These are the activations of a small neural network, seen along a few directions. Each row is one input.
Each table varies a few parts of the input and shows all the possible inputs, shuffled.
Descriptions start from the smaller parts, as in this example, which fits no table here: one of 8 places around a ring, together with either a single point or one of 9 places around a ring or (one of 3 separate values, together with one of 4 places along a line).
Shared parts are said once, and a part with two or three values counts as separate values.
In the rows, 128 means zero.

Other details of the inputs shift rows strongly along two fixed directions, in all tables alike. That doesn't count.

Table:
R1: [215  27 161 197 112 161  16 182  90  37 114]
R2: [ 83 101 109 103 122 167 129 125 138 108 109]
R3: [125 112 139  61  92 153 110 101 114 128 109]
R4: [ 76 121 107 109 107 156 158 110 156 151 136]
R5: [ 91 112 128  81 101 151 116 144 132 104 106]
R6: [108 119 107  76 113 164 158  79 133 157 142]
R7: [ 79 113 125 111 109 145 168 110 163 154 127]
R8: [ 70 249 103  82 149  75 210 124 139 192 149]
R9: [218 146 135 162 156 100 102 127  74 130 159]
R10: [108  50 154 114  74 167 107 136 139 105 134]
R11: [101  57 123 122  91 182 100 122 141  93 108]
R12: [183 201 129 193 171  64 129 155 100 146 159]
R13: [ 73 195 113  99 141 101 182 103 164 168 117]
R14: [186  81 134 209 159 131  92 149 115 101 146]
R15: [ 89 145 151  85 102 116 147 126 155 138 103]
R16: [175 195 127 197 196  58 139 139 120 142 121]
R17: [171 190  97 194 210  82 142 151 104 145 154]
R18: [109  63 155 100  78 159  91 139 143  90 104]
R19: [188 140 153 194 154  79 116 159 110 127 145]
R20: [111 144 110  73 122 148 149  78 129 147 119]
Description of these inputs: one of 4 separate values, together with either a single point or one of 4 places along a line.
- Change only the choice among 4 separate values in R15. List by row number the other rows that result. => R7, R16, R19
- List by row number the other rows that have the choice among 4 separate values in common with R6. => R4, R7, R14, R17

Table:
R21: [124  63 142 144 104 159 110 129 137 100 116]
R22: [115  61 130 141 111 159  99 157 133  86 119]
R23: [ 77 127 125  89  98 144 166  94 157 155 123]
R24: [215 134 127 174 169 105  82 152  77 100 137]
R25: [152 190 121 115 156  96 140 119 118 151 128]
R26: [115  65 137 138 109 159  98 148 147  93 114]
R27: [119  62 135 138 110 164 110 142 131 102 126]
R28: [221 126 135 192 175 103  83 147  93 107 143]
R29: [133  64 134 114  99 173  92 122 116  98 126]
R30: [ 69 134 116  84  99 149 165 104 151 159 131]
R31: [ 94 144 128  61 106 135 153  94 140 148 108]
R32: [126  63 124 134 100 168 107 131 121 105 136]
R33: [121 190 121 153 158  88 146 140 144 145 124]
R34: [ 73 128 112  85 105 147 167 112 146 153 137]
R35: [125 189 119 153 161  94 157 134 129 155 138]
R36: [137 205 111 124 159  91 153 118 112 156 144]
R37: [ 77 143 153  57  73 124 158 123 148 157 132]
R38: [ 69 131 124  95 101 147 162 112 163 148 124]
R39: [147 191 126 128 163  85 153 110 122 157 132]
R40: [145  67 135 109  97 172  81 126 108  92 116]
R41: [138  56 136 115 105 172  91 127 114  96 127]
R42: [117  60 136 143 112 159  95 155 135  88 114]
R43: [185 130 127 212 171  98  89 175 102  93 133]
R44: [ 71 133 116  82 107 145 169 107 151 160 134]
R45: [ 62 132 116  89 108 143 171 121 153 147 131]
R46: [115  59 137 144 104 164  90 152 134  86 112]
R47: [209 115 137 208 172 100  99 144 102 112 141]
R48: [134 177 128 156 164  87 160 128 136 151 130]
R49: [ 86 144 121  71 102 145 153  95 148 152 126]
R50: [147  77 140 110 100 159  92 114 115  99 107]
R51: [123 182 127 153 163  81 152 137 144 142 117]
R52: [146  66 136 107 104 168  86 129 108  95 117]
R53: [148 204 113 119 155  92 141 122 104 148 133]
R54: [138 215 147 119 128  65 156 137 122 168 146]
R55: [ 69 124 125  91 104 147 163 115 165 148 124]
R56: [144  59 142 123 100 165  92 114 120  95 118]
R57: [193 130 127 213 172 103 100 165  96 103 145]
R58: [151 196 120 117 150  97 137 115 118 152 126]
R59: [140 191 116 149 158  92 156 120 132 166 144]
R60: [122 199 126 156 164  75 156 133 143 148 117]
R61: [ 75 126 120  84 103 148 165 103 160 159 132]
R62: [214 123 128 188 174 106  84 153  80  99 148]
- Describe the family of inputs behind these rows. => one of 2 separate values, together with either a single point or (one of 4 places along a line, together with one of 5 places along a line)
- The inputs of R30 and R44 match in every part but the choice among 2 separate values. If R53 is changed in the same way as R30 into R44, which row does it become? => R24
- The inputs of R42 and R46 match in every part but the choice among 2 separate values. If R25 is changed in the same way as R42 into R46, which row does it become? => R58
- Change only the choice among 2 separate values in R55. List by row number the other rows that result. => R38
- Change only the place on the line of 5 in R47. List by row number the other rows that result. => R31, R39, R48, R51
